These are the activations of a small network on made-up records, seen along a few directions, one row for each record.
After each row come some of the record's fields: N, C, G, D.
Not every record has every field; a missing one is written none.
The largest differences between rows may come from other fields.
Strong random noise was added to every row along 13 fixed directions; ignore it. To show where, here is one row again and again, with new noise each time:
[ 614   66  -48  206 -131 -221 -315  171 -173 -362 -118   83  296  -13
 -307 -474  280  757  -29   41  -28  107 -331  -75 -189   11 -198 -108
 -427  149  -51]
[-346 -211 -144 -104 -340   62   76  -43  329  299  -90  239   90 -297
 -164  -58  449   34  146   10  245 -113  500  328 -259 -148 -302 -532
 -238  120 -311]
[-455   37 -339 -178 -101 -149   98  618   75  239  -75  426  -85  -38
 -169 -743   34  286 -201 -293    3  -54   29  -82 -299  213   85  151
  196   79  561]
[ 289  -49 -263 -183 -268 -287   10  409 -180  420 -474 -190  178 -388
  722 -137  -30 -117 -206 -204  -77   39  250  167 -531  123  473   49
  -61  112  356]
[ 126  180 -421 -329 -691   21 -623  133 -442  374 -368 -326  579 -174
  258 -235 -591 -295   28 -270   42 -231  -60  246 -152  185  247 -278
 -291   88  254]
[-442  -70 -139 -439 -102 -143 -274  262 -293   59  -91  -18   66 -193
  109    4 -233   74  -73  -53 -327 -282  349  451 -285  -54   93 -255
  -25 -118  281]
[ 521   68   90  348  -49 -175  -62  246 -451 -757  -86 -108   15 -111
  -37  173 -167  551 -153   75 -296 -533  167 -305 -579  147 -639 -234
  375   58  619]
[ 320   40 -281  214 -201    8  169 -210  298  137  157  129  261   66
  -32 -402  169  655   41   39  -95  322 -112 -131  330  174  126 -351
 -317  146 -121]
[-269  121 -159  -93 -432  126  580  -11  596  194 -287  480  -71 -200
   67  -89  317  407   17  252 -152  303  268   -6 -298 -190  266   71
   23  -39  -21]
[-230 -226  399 -325  444   42 -237  384 -345 -523  260  343  -11  415
 -218  162  -74  372  -42 -212 -107 -109  -26  127  102  -63  248 -213
  -67   -8    9]
[  86   30 -344   17 -352 -103 -256   40 -154  -26 -403 -106  104 -369
  -14 -205  118  -90  -63 -176  308 -428  -58 -111 -443  -14 -424 -130
   39   75  253]
[ 194  -62  103 -145   50   11  -37 -222 -133 -265 -176 -114  144  -24
  251  212   98  421    1   71 -229  167  -76   98   68 -185  405 -150
 -230  -69 -119]
[ 573  157   42  294  121 -405  -41  191  -45 -297   24   46 -202 -149
  -69  166  161  195 -220  138  -93 -184 -190  -45 -203   -9 -566  261
    7  -74   51]
[ 296  253   78  173  294 -414 -315  122  -62 -211  191 -197  -96  -85
 -462 -161  160  377 -231   71  -85   36 -462  189  135  -53 -390  159
 -265  -87  -49]
[  96  248 -324  -49 -139  107 -416 -318  268 -130  339  214   83  171
 -358  214 -194 -252    1  -59  466 -313 -630 -192  525 -135 -260 -344
 -277  -55 -358]

[ 180 -116  268 -300   38 -163 -257  355 -111 -262 -192  458  -21   17
  -96   65  211   99  -23  -58   85   12   28  274 -373 -245   -1  120
 -268   -4 -268] => {N: n2, C: c2, G: g1, D: d1}
[ 160  200  162  227   74  174  296 -190  348 -559  -70   63 -157   30
 -382   27  298  516  -64  268   92  173 -343 -448  -39 -295  188   61
   12   60    6] => {N: n1, C: c1, G: g1, D: d1}
[ 133  463  202   64  -90 -167 -140  253   43  397 -186 -727   64 -334
 -140  -21 -161 -372 -238   -9  112  279 -147  361 -195  -19  176  269
 -129   56  114] => {N: none, C: none, G: none, D: none}
[-321  105 -191 -383  -46  103 -217   51  -39 -468 -179  362   11  107
   64   18 -179   31   14   92   41 -209 -270 -401 -266 -321  389   58
  301 -121  256] => {N: n2, C: c1, G: g1, D: d1}
[ 128  387  -93   99 -296   17   18 -116  416  160  138 -301  321 -131
 -188  -69 -104  296  -24  200   59  239  -64   -2  -23  -36  174 -574
 -177   94  -12] => {N: n2, C: c1, G: g1, D: d2}
[   1  155 -113 -290 -476  126 -459  220  -35   10  -47  168  346   44
  -95  145 -279 -366   84  -69  370 -187  -78   34 -268 -145  104 -410
 -230  118 -117] => {N: n2, C: c1, G: g1, D: d1}
[ 174   66 -308  -92 -268   73   51 -291   63 -103 -148  119   -2  -55
  170  -39 -135   78  -13   62 -145  -20 -162 -178  107  -28   60   70
  -15  -87  -11] => {N: n1, C: c1, G: g2, D: d2}
[ 340   84   91  104  -77   14 -126 -318   42  -86 -107   37   78   95
   81  315  133 -328  169   72  353  -31 -221 -146   93 -127 -303   92
  -19  -42 -428] => {N: n2, C: c1, G: g1, D: d1}
[ -18  174  429    4  226    2 -134   59  -73  238  178 -460  201   99
 -229  -80  -73  142   28  -58 -161  580  -27  431  296   45  319  -29
 -286   55 -201] => {N: n2, C: c2, G: g2, D: d1}
[ 171  357 -446  -10 -681  169 -307   40   71  175  -18  -61  352  -34
 -252 -304 -531 -135  -12  -52  164 -200 -187 -174  -41  225  -55 -278
  -61  190  217] => {N: n1, C: c1, G: g1, D: d2}
[-165 -141  314  -75  136  -61    4  -65 -132  328   97  -26   89  150
  150  222   17 -235  188   77 -146  167  223  356  236  -13    6  198
  -76 -156 -327] => {N: n2, C: c2, G: g2, D: d1}
[  18 -574  201    6  781  -74   58  236 -149  -68  658  345 -160  446
  145   -5  161  104   -9 -356   57    5  155  -58  491  267  173 -309
  -77  209 -255] => {N: n1, C: c2, G: g1, D: d2}
[-343   10  238  158  362 -101  332  199  275  257   44 -265 -288 -247
 -209 -190  371 -119 -252 -162  209  111  133  126 -158   36 -118  167
  302   62  206] => {N: n2, C: c2, G: g2, D: d2}
[ 395  216 -235 -147 -195 -138   35 -384   42  136 -465  -86  151 -220
  458 -178  171  149   10   -7   37  346 -270 -170  -75  -62  207  243
   29  -84  -71] => {N: n2, C: c2, G: g1, D: d1}
[-256  127 -324 -128   38   21  353 -153  277  116  112   32  -96 -135
  159 -241  -94  228 -127  -74 -175   81  126 -221   38  129  120 -204
  389   -8  368] => {N: n2, C: c2, G: g2, D: d2}
[-172 -253  117   57  524  112  176  -95  -60 -456  302  316 -373  396
 -201  -61  102  301  -68 -190  -24  -57 -182 -398  390  124  -53  137
  286  -60  136] => {N: n1, C: c1, G: g1, D: d1}
[-144  -35 -162  -87 -393  388  -40 -207  130 -110 -123  329  203   74
 -232 -135  -21   78  224  116  123  -83   66 -156  -39  -98  -61 -286
 -101   75 -209] => {N: n1, C: c2, G: g2, D: d2}
[-245 -259 -219 -269 -155  -59 -111 -452  -83  357 -293 -137  108 -227
  401  306  192 -233  181   70  -74 -154  103  290  108 -251   45  -37
 -189 -264 -277] => {N: n2, C: c2, G: g2, D: d2}
[-245 -198  518   19   -7  527  340 -567 -188   92 -310 -661  264   38
   34   54   77  353  239 -178 -156  478  219  153  375   70  483 -222
  -28  125  -92] => {N: n1, C: c2, G: g2, D: d2}
[  78 -179 -380  -14  -92 -133 -154   18 -255  335  190  361  -24  254
  280 -104 -349 -344  118 -219 -141 -377  -28   80  474  467 -394  324
    0 -113  -28] => {N: n2, C: c2, G: g1, D: d2}
[-431  337  174  148  140 -141  431   -4  453  132  182 -269 -293 -316
 -219  150   92  285 -122  468 -409  292  395  297 -163 -178  -53 -107
  292 -168  123] => {N: n2, C: c1, G: g1, D: d1}
[-876 -118  212 -281  424 -102 -135  -25 -422  390 -275 -741 -112 -316
   -5 -299   78 -299  -47 -404   63    2  216  396 -118   54   -6  199
  393 -108  446] => {N: n2, C: c2, G: g2, D: d1}
[ 167  425  102  -25 -459  256   45   93   37    8   46  356  389  463
    0 -131 -512  434  164  253 -368  467 -214 -188  128  133  526  197
  -80  -54   45] => {N: n2, C: c2, G: g1, D: d1}
[ 144  412   81  150 -612 -115   71 -379  195  447 -357 -671   -4 -698
  101  495 -103 -414   29  417 -255   27  440  596 -303 -133 -539   90
  -40 -138 -158] => {N: n2, C: c1, G: g1, D: d2}
[ -19   56  156   10  -37  229  -62 -406  223 -501    4  208   96  178
 -374  131  321  577  228  429 -117  260 -280  -59  194 -497  149 -123
 -392 -168 -458] => {N: n2, C: c2, G: g2, D: d1}
[ -75  -72   30 -126  241 -170 -321  321   87  209  233   -1   16   -8
 -343 -444  314 -158  -37 -223  471  162  -89  238  -18  -36    6 -168
 -330  246 -321] => {N: n1, C: c1, G: g1, D: d1}
[-137  110  679   34  -45  468  -52  107 -282 -481  -32 -274  103  115
 -593  152 -250  213   76  -62 -101    7  221  225 -126  -30  -77 -170
   68  134   97] => {N: n1, C: c2, G: g2, D: d1}
[ 145   61  775  243 -134  223   77  232 -405   92  -28  -67  247  320
 -345   46  -67  113  304  -91 -149  223  396  328    2  404 -518  233
  142  183 -139] => {N: n2, C: c2, G: g1, D: d2}
[ 484   11 -207  323   23 -164 -170  -14   24   87  315  -69  149   30
 -108 -177  -11  -16  -72 -251  459 -231 -240 -297  204  319 -547 -439
   44  223   36] => {N: n2, C: c2, G: g1, D: d2}
[-381  121 -159 -273  236  123 -140 -163  -59 -391  -16 -222   53   -1
  123  -79 -207  255 -175  -68  -76   -6 -245 -261   36 -227  657 -251
  233  -69  385] => {N: n2, C: c2, G: g1, D: d2}
[-370  389 -224 -297 -204   91 -473   73  393   46  -10  -83  142 -182
 -514  -64  -48 -294  -93  138  532   16 -442   21 -269 -531  265 -275
 -300   27 -128] => {N: n1, C: c2, G: g2, D: d1}
[-108   98  173   71  151  -54  137 -163  251  150 -207 -463  -28 -326
   18  -93  400   78  -94   16  213  373   11   48 -169 -143  181   16
   52   53  -16] => {N: n2, C: c2, G: g1, D: d2}
[ 247  -85 -206  138  105 -231 -260  -14 -139  505  103 -350  264  -30
   56 -512   85 -225  -66 -429  393  136 -243  -31  337  342  -46 -121
 -191  242  -25] => {N: n2, C: c1, G: g1, D: d2}
[-292  203  424 -333   75 -105 -210  409 -161 -159 -121   80 -246 -117
 -307  281 -188 -297 -105   58 -173  -56  100  520 -374 -305 -121  400
   44 -190   -4] => {N: n2, C: c2, G: g2, D: d1}
[-472   70 -288 -190  283  -71 -153 -266  211 -221  124 -532 -242 -448
 -127  193  -41 -144 -310 -124  263 -424 -116  -61 -142 -300  -43 -573
  269  -83  316] => {N: n1, C: c2, G: g2, D: d2}
[ 321  229 -300  336 -210   63  434 -404  553  246  321  355  -15  202
   55 -154  -25  249   74  133   -6  305 -177 -438  525  280 -115   36
   34   -8 -120] => {N: n2, C: c1, G: g1, D: d1}
[-101 -353   64 -330  382 -138 -154  580 -248   64  109  558   32  403
  150 -517   96  202  -57 -442    2  218  -46   13   65  212  478  209
  -78  124   35] => {N: n2, C: c2, G: g1, D: d2}

Which values does each new row have?
[-296 -248 -504 -260  290 -475 -738  129 -242  214  295  -37  188  -39
  -21 -323   29 -155    6 -112  153 -365 -148  257  123 -104 -216 -418
 -332  -73  -59] => {N: n2, C: c2, G: g2, D: d1}
[-178  193  149 -139   48 -108  170  435  249 -119 -162  431 -161   12
 -167  -10  253  128  -82  211    9  202 -133  -44 -423 -289  116  509
  149 -105   17] => {N: n2, C: c2, G: g2, D: d2}
[  45  152  445  -82  270   19  150  138   33   19 -138 -431  -22  -90
  122  231   51  -89 -164 -180  211  352   21    6 -205 -134  520  -70
  182  169   58] => {N: n1, C: c2, G: g1, D: d1}
[-275  331 -471   -3 -475  193  -34 -603  430 -189 -272 -238  122 -427
 -156 -201  128  287   99  463  -53   69 -148 -173 -268 -426  114 -295
  -89 -137   64] => {N: n2, C: c1, G: g2, D: d1}
[-553 -530 -237 -163  282  -72  231  376  287   81  282  802 -189   84
   25 -315  543  108   64 -154  205 -140  421 -100 -208  -45 -109 -327
  137  129 -107] => {N: n2, C: c2, G: g2, D: d2}
[ -70 -386 -154 -184  390 -439  -39 -243 -492  126  -99 -498 -161 -385
  749   -2   81  137  -86  -59 -603  -51  443  423  -18  138   74   23
   97 -208  284] => {N: n2, C: c1, G: g1, D: d1}
[-217  -35  125 -167  215  -19 -102    7   61 -271  140  108   23    0
 -209  -89  215  288   57   51   -8  122   87   73 -109 -172   37 -354
  -76   95 -173] => {N: n2, C: c1, G: g1, D: d2}
[-251 -145   22 -301  405 -152 -347  -99  -42 -369  270   67 -251 -123
 -232  474  172  -71  -40  197  -25 -350   -5  366  -11 -440 -297 -295
 -203 -233 -386] => {N: n1, C: c2, G: g2, D: d2}
[-130    8 -213  109  182 -175  177 -381   46  208  128 -167 -474 -300
  -32 -227   51 -158 -125    8 -301  -54  -48  244  424  151 -508  503
   83 -199  -12] => {N: n1, C: c1, G: g2, D: d2}
[-250 -211 -387   14  206 -139    0  180  149  250  146 -198 -199 -232
  102 -324   49 -213 -269 -377  324 -248  -71  -75   97  119  205 -283
  -31  162  273] => {N: n1, C: c1, G: g1, D: d2}
[-148 -143   16    9  314 -125  -80  115  -27   34  313  -41  -90   97
  -79   88   -9 -115  -33 -111  107  -88  -15   58  256   44  -66 -215
   32  -47  -23] => {N: n2, C: c1, G: g2, D: d1}
[-228  223  299  177   67  188 -326 -281 -188  -66 -303 -769  117  -67
 -805 -595  247  102   35 -278  436  294 -588   37  178  -26  -78  293
 -132  117   28] => {N: n1, C: c1, G: g1, D: d1}
[  -4 -421  172   93  108  193  -80 -150 -212  110 -196   92  -57  198
  -11  144  329 -515  210 -358  511 -185 -198   46  400   12 -279  366
 -197   28 -500] => {N: n1, C: c2, G: g2, D: d2}
[ 347  268  293  195   87 -264 -176  443  -64  191  -87  131  114  194
 -487 -762  420  345   -1 -127  190  603 -491   62   -6  129 -166  660
 -313  157 -216] => {N: n2, C: c2, G: g1, D: d1}
[  94 -154  109  141   56  209  260  -37  228  -10  161    2  -58   61
  169  330   26 -238  -14 -126  236   10  185 -206  105   80   91 -302
  107  160  -67] => {N: n2, C: c1, G: g2, D: d2}
[-485   59   67  -56 -135  354  -10 -737   21   63 -125 -177   -6   -2
 -279  246  -11 -171  291   12   45 -106   -1  215  548 -100 -378   31
   63 -189 -300] => {N: n2, C: c2, G: g1, D: d2}
[-323 -559 -118 -212 -111  -29  -27 -358 -130   36 -273   33  149 -316
  273 -113  581  292  351  105 -114 -119  658  374 -286 -205 -192 -509
 -174  -11 -282] => {N: n2, C: c1, G: g1, D: d1}
[-409 -130  372 -401  339   79 -119  150 -134   57 -176   35  132  233
 -133  -55  271  -79   79 -429  483  273 -337   71   95 -172  516  120
  -87   -4 -205] => {N: n2, C: c2, G: g2, D: d1}
